cols: U C H Z J B
[107 125 135  97 129 138] -> (169)
[ 86  85 153 154 173 102] -> (94)
[171 168 104 119  92 140] -> (112)
[147 165  73 128  65 107] -> (27)
[133 103  95 197  98 109] -> (56)
[142 121 100 149  92 128] -> (89)
[144 114 102 174 104 113] -> (2)
[107 125 135 114  77 121] -> (109)
down: [168 165 103 121 114 125] | C
down: [153 104  73] | H
down: [128 113 121] | B
loc: [100] | (89), 3
key -> tag
[165] -> q_83
[127] -> q_338
[119] -> q_877
[154] -> q_222
[128] -> q_640
[107] -> q_341
[164] -> q_608
join (27) 4:  | q_640
q: [142 121 100 149  92 128] | (89)

cols: W D A Y G M P
[127 133  95 134 164 114 136]  (215)
[127 133  95 172 147 136 156]  (102)
[ 99 139 159 106 153 145 102]  (147)
[104 125 129 145 103 135 107]  (72)
[132 134 114 124  72 134 117]  (59)
[136 130 139 187 185 155 128]  (4)
[163 128 111 182 116 139 110]  (171)
[ 96 120 119 133 166 156 122]  (184)
[108 132 150 170 103 147 102]  (164)
[150 148 166  78 174 133 129]  (118)
[173 176 129 128 112  95 133]  (44)
[ 99 139 159 109 135 142 110]  (219)
chg (102): [127 133  95 173 147 136 156] | 4, [172]
down: [136 163  96 108 150] | W
down: [103  72 185] | G
chg (219): [ 99 139 159 109 135 142 111] | 7, [110]
q: [ 99 139 159 106 153 145 102] | (147)
loc: [107] | (72), 7
chg (171): [163 128 111 182 115 139 110] | 5, [116]

cols: X F N S E T Q R L
[ 74 112 137 136 144  80  88  83 139] = (74)
[ 66 110 141 137 145  67  82  80 144] = (110)
[ 75 107 117 115 112  74  86  88 116] = (9)
[188 152 130 133 135 187 174 172 130] = (100)
down: [137 141] | N
key -> tag
[86] -> q_424
[87] -> q_995
[82] -> q_553
[88] -> q_693
[81] -> q_639
[110] -> q_374
[109] -> q_880
[144] -> q_125
[174] -> q_705
join (110) 7:  | q_553
loc: [67] | (110), 6

cols: Kep fanel pokug gutos
[107  92 110 106] = (5)
[116 105 113 134] = (104)
[ 98 139 125 109] = (70)
[ 85 111 165  79] = (117)
[175 134  98 164] = (57)
[117 118  88 110] = (79)
[117 133  78 110] = (128)
[114  66 139 125] = (47)
[146 150  93 147] = (139)
down: [ 66 150] | fanel
chg (70): [ 97 139 125 109] | 1, [98]
down: [88 78] | pokug
loc: [133] | (128), 2
loc: [164] | (57), 4

cols: puvav zuk tob mut
[ 97 165 170 133]  (152)
[ 63  88  98 168]  (148)
[105  86  97 193]  (179)
[ 77 134 150 158]  (73)
[ 89 108 115 193]  (103)
[ 71  65  70 192]  (188)
[ 88 105 134 160]  (18)
[165  98 108 107]  (19)
[182 143 109 126]  (143)
down: [133 168 193 158 193 192 160 107] | mut
down: [168 193 158 193] | mut
down: [193 192] | mut
loc: [170] | (152), 3
loc: [107] | (19), 4
chg (103): [ 88 108 115 193] | 1, [89]

cols: sarim gaz linu mil
[ 91 120  78 114]  (161)
[102 156  97 121]  (39)
[167 131 145 114]  (111)
[138 129 182 164]  (113)
[151 147 151 129]  (12)
[178 138 139 101]  (162)
[156 115 166 139]  (40)
[125 185 101 107]  (153)
[153  82 122 106]  (181)
down: [121 114 164] | mil
chg (111): [166 131 145 114] | 1, [167]
chg (111): [167 131 144 114] | 3, [145]
down: [121 114 164 129 101 139 107 106] | mil
loc: [121] | (39), 4

cols: sed gezat pizar supi Bagi Fam
[132 107 142 107 152 150] : (137)
[126 126 150 121 137 155] : (28)
[159 124 112 154  69 102] : (13)
[137 158 119  77 104 114] : (154)
[111 163 162 149  85 155] : (33)
[162  94  82 124 135  83] : (76)
Table of tags by key:
[118] -> q_992
[119] -> q_840
[124] -> q_909
[142] -> q_592
[81] -> q_523
[82] -> q_923
[162] -> q_977
[141] -> q_783
join (76) 3:  | q_923
chg (76): [162  93  82 124 135  83] | 2, [94]
q: [162  94  82 124 135  83] | (76)

cols: Deve fug kag Tinif bagan
[160 132 130 180  72]  (54)
[139  89 148 116 115]  (107)
[161 145 149 180  72]  (65)
key -> tag
[145] -> q_477
[139] -> q_488
[161] -> q_148
join (65) 1:  | q_148
loc: [161] | (65), 1
down: [139 161] | Deve
loc: [148] | (107), 3
q: [161 145 149 180  72] | (65)
chg (65): [162 145 149 180  72] | 1, [161]

cols: Difep seta razav sok neme
[ 95 128 148 100 162] : (81)
[ 95 128 168 100  96] : (16)
[ 72 173 179  85 110] : (136)
[142  93  81 174 124] : (84)
loc: [124] | (84), 5
loc: [173] | (136), 2
chg (136): [ 73 173 179  85 110] | 1, [72]
chg (16): [ 95 128 168  99  96] | 4, [100]

cols: Geri tole rubo Zoli gazu
[157 107 164 100 115] : (7)
[169 109 169 122 128] : (160)
[151 174 123 157 182] : (45)
[136 119 133  95 100] : (71)
[128 103 158 101 124] : (170)
[128 103 158 155 165] : (87)
[128 103 158  82  99] : (69)
[118  82 163 104  78] : (149)
down: [109 174 119] | tole
loc: [123] | (45), 3
down: [99 78] | gazu
chg (7): [157 107 164 100 114] | 5, [115]

cols: viz Fom Lir Tuk sukom vogob vuzev
[182 157 110 114 155  70 140] : (129)
[190 121  97 189 155  70 140] : (43)
[181 121  97 189 137 182 120] : (123)
down: [155 155] | sukom
loc: [137] | (123), 5
Table of tags by key:
[113] -> q_291
[114] -> q_538
[189] -> q_586
[182] -> q_602
[183] -> q_959
join (129) 4:  | q_538
q: [190 121  97 189 155  70 140] | (43)
chg (43): [190 121  97 189 155  71 140] | 6, [70]
q: [181 121  97 189 137 182 120] | (123)

cols: gis Pum kubo Kuv fof damod Levok lomez
[156 137  83 110  75  85 122 107]  (58)
[133 174 130 136  89 143 158 168]  (122)
[100 119 132  93 135 117 190 179]  (14)
Table of tags by key:
[131] -> q_898
[119] -> q_280
[120] -> q_576
[137] -> q_958
[132] -> q_564
[190] -> q_929
[174] -> q_166
join (14) 2:  | q_280
down: [75 89] | fof
loc: [110] | (58), 4

cols: Fefi roz Sab doni Kilub vapa voki nek
[168 108 123 171 151 104 134 161] : (93)
[103 140 109  91 124 171 142  89] : (138)
[ 82 143 166 123 138 103 143 160] : (53)
[110 149 166 141 135  72 122 151] : (121)
[118 172 104  86 114 161 122 110] : (108)
[120 184 130 130 159  90 123 139] : (35)
down: [123 141  86 130] | doni
loc: [172] | (108), 2
chg (53): [ 82 143 166 123 138 103 144 160] | 7, [143]
down: [123 109 166 166] | Sab
chg (35): [120 184 130 131 159  90 123 139] | 4, [130]
loc: [86] | (108), 4
chg (93): [168 108 123 171 152 104 134 161] | 5, [151]

cols: bativ vad Nog Zipi geto
[ 98 125 168 132 140] = (37)
[139 134 136 161 107] = (25)
[122 146 134 128 127] = (80)
[150 169  97 116  97] = (50)
[162 167  77 114 112] = (115)
chg (115): [162 167  77 115 112] | 4, [114]
chg (115): [162 167  77 114 113] | 5, [112]

